A small network was shown many inputs. Here are its activations along a few directions, one row for each input.
Each table varies a few parts of the input and shows all the possible inputs, shuffled.
A made-up example of a description, with smaller parts first: one of 6 places along a line, together with either a single point or one of 9 places along a line or (one of 2 separate values, together with one of 8 places around a ring).
Shared parts are said once, and a part with two or three values counts as separate values.
In the rows, zero is written as 128.

Other details of the inputs shift rows strongly along two fixed directions, in all tables alike. That doesn't count.

A family of inputs:
r1: [146 142 114 124 120  94 145 136 226 136 112 116]
r2: [127 127 144 121  97 148  76 110  81 122 134 123]
r3: [121 158 171 125 123 139  91 111  86 116 148 113]
r4: [127 109  83 123 166 131 179 152  92 147  99 155]
r5: [140 134 101 124 152 101 170 131 182 151 108 132]
r6: [133 114 114 159  98  69 162 144 239 135 137 133]
r7: [155 131  96 137 146 114 170 122 188 145 138 139]
r8: [117 118 146 122 108 134  62 119 113 122 126 106]
r9: [133 157 159 123 114 114  84 105 131 118 153 108]
r10: [136 109 100 129 144 135 163 150 130 157 140 145]
r11: [139 117  98 138 182 142 182 127 129 126 111 154]
r12: [140 128 116 135 142 102 141 137 245 151 137 114]
r13: [120 133 143 115  95 132  83 133 103 115 103 111]
r14: [149 121  98 133 173 134 194 122 118 146 131 148]
r15: [133 153 145 129 134 135 112 109  95 108 141 133]
r16: [136 126 111 125 129 104 133 159 185 148 162 138]
r17: [133 102  76 131 210 170 224 156   4 120 124 207]
r18: [142 100  90 133 142 119 154 160 193 131 125 137]
r19: [108 114 145 126 131 160  94 132  68 123 119 122]
r20: [124 133 111 119 162 140 187 133 112 132  99 138]
r21: [120 102  98 132 227 194 240 136   8 112  95 175]
r22: [132 126 141 118  91 122  74 116 134 139 145 108]
r23: [122 134 152 115 109 131  74 122  77 117 149 125]
r24: [ 94 119 160 147 103 131 131 114  71 109 122 130]
r25: [129 130 154 128 135 153 113 112  97  99 111 117]
r26: [131 149 163 126 104 132  90 103 137 137 143  99]
r27: [143 115  93 124 109 102 142 152 235 156 156 119]
r28: [152 108  93 129 129 122 161 152 169 140 139 141]
r29: [106 129 133 111 112 144 107 135  85 124 105 117]
r30: [116 133 129 120 108 133  90 126  95 125 102 124]
r31: [151 126 105 125 112  90 129 161 225 132 161 133]
r32: [108 130 137 118 117 140 102 137  82 138 105 120]
r33: [126 137 159 124 120 128  79  99 140 120 125  99]
r34: [125 153 153 121 123 133 111 117 120 110 151 114]
r35: [ 99 129 171 152  81 103  96 115 132 129 133 115]
r36: [118 138 149 113  94 126  78 134 130 116 158 113]
r37: [131  94  79 136 181 152 181 150  96 129 111 169]
r38: [129 136 113 126 159 123 176 137 145 150 105 136]
r39: [133 152 161 125 125 142 107 114  80  95 139 122]
r40: [106 114 143 119 119 159  90 129  84 110 121 114]
r41: [142 141 100 128 137  98 155 129 209 145 109 131]
r42: [125 145 159 120 107 147 102 100 110 119 138 101]
r43: [104 130 164 154  80 109  89 101 110 111 125 124]
r44: [112 120 146 153  98  92 122 114 141 131 131 127]
r45: [144 141 146 127 112 136 117 109 130 117 133 112]
Each input here is: one of 5 places around a ring, together with either a single point or (one of 2 separate values, together with one of 4 places along a line).
- Changing only the place on the ring of 5 turns r3 into r39. The same change can be made to r10. Which row results? => r28
- Changing only the place on the ring of 5 turns r18 into r8. The same change can be made to r31. Which row results? => r23
- Which other rows does r27 become when the choice among 2 separate values takes its other values? List them by row number. => r42

A family of inputs:
r46: [116 117 131 129 130 153 124 121  63 123 148 152]
r47: [114 114 131  99 133 154 116 145  53 131 114 130]
r48: [145 109 105 119 152 132 139 144 122 137 158 148]
r49: [164 158 123 109 111 112  88 107 223 140 118  96]
r50: [158 133  91 110 105 112 109 160 204 147 155 118]
r51: [ 99 114 139 128 105 132 138 137  51 111  98 145]
r52: [120 123 138 139 104 130 121 134  70 141 136 131]
r53: [114 122 126 135 104 127 136 132  51 116 125 144]
r54: [128 176 180 106 146 146  91  95  69 108 140 104]
r55: [126 149 133 123 130 133 124  90 125 140 107 117]
r56: [ 96 122 169 141  87 125  65 125 108 126 104 103]
r57: [114 120 167 149  84 112  58 113 144 123 140 107]
r58: [128  94  70 122 190 135 188 173 131 148 105 153]
r59: [140 151 109 147 181  99 230 130 147 119 126 165]
r60: [120 110 122 135 106 101 147 156 168 157 121 133]
r61: [146 122  95 150 179 120 220 119 131 159  95 157]
r62: [157 145 112 112 133  97 118 110 224 158 124 102]
r63: [139 107 112 160 178 138 235 131 139 135 123 148]
r64: [110 136 184 144 103 149 115  86  68  79 114 108]
r65: [105 111 128 134 141 156 117 120  68 118 129 143]
r66: [131 129 147 116 108 151  44 122 114 102 136 109]
r67: [130 131 129 136 128 125 152 113 208 130 144 107]
r68: [135 128 116 107 116 128 101 143 113 144 150 116]
r69: [117 118 151 116 128 153  62 116  66 110 136 115]
r70: [120 124 173 143  84 125  71 111  94 122 152 123]
r71: [111 127 119 120 119 150 126 132  55 137 138 137]
r72: [149 109  94 128 198 150 219 136 141 131 132 139]
r73: [104 107 104 118 150 154 178 152  62 141 109 159]
r74: [135 113  97 104 149 158 155 166  91 131 109 151]
r75: [140 152 137 138  83  70 106  94 232 133 111 102]
r76: [110 117 104 130 114 102 117 151 217 150 121 117]
r77: [107 107 109 146 123 105 150 151 144 121  96 142]
r78: [130 169 171 142 133 109 135 105 137 127 139 117]
r79: [156 127 119 116 108 125  86 140 181 125 163 127]
r80: [120 119 122 113 142 168 101 148  73 112  96 128]
r81: [165 178 130 113 139 103 122 128 237 128 154 109]
r82: [114 184 183 119 119 132  88  88 108 112 143 103]
r83: [118 112 129 150 102  97 108 126 160 109 132 133]
r84: [160 116  90 128 192 165 215 141 145 119 125 145]
r85: [131 120 132 145  83  85 107 127 183 119 155 135]
- Changing only one part turns r66 into r69. The same change can be made to r80. Which row results? => r58
- Describe the family of inputs behind these rows. => one of 5 places along a line, together with either one of 3 separate values or one of 5 places around a ring
- Which other rows agree with r71 in the place on the line of 5? List them by row number. => r46, r55, r65, r67, r73, r76, r82
- Which other rows does r63 become when the choice among 3 separate values takes its other values? List them by row number. => r61, r78
- Start at r60 and move only the place on the ring of 5, one step at a time. The first step leads to r52. Which rows follow, in order? => r70, r57, r56
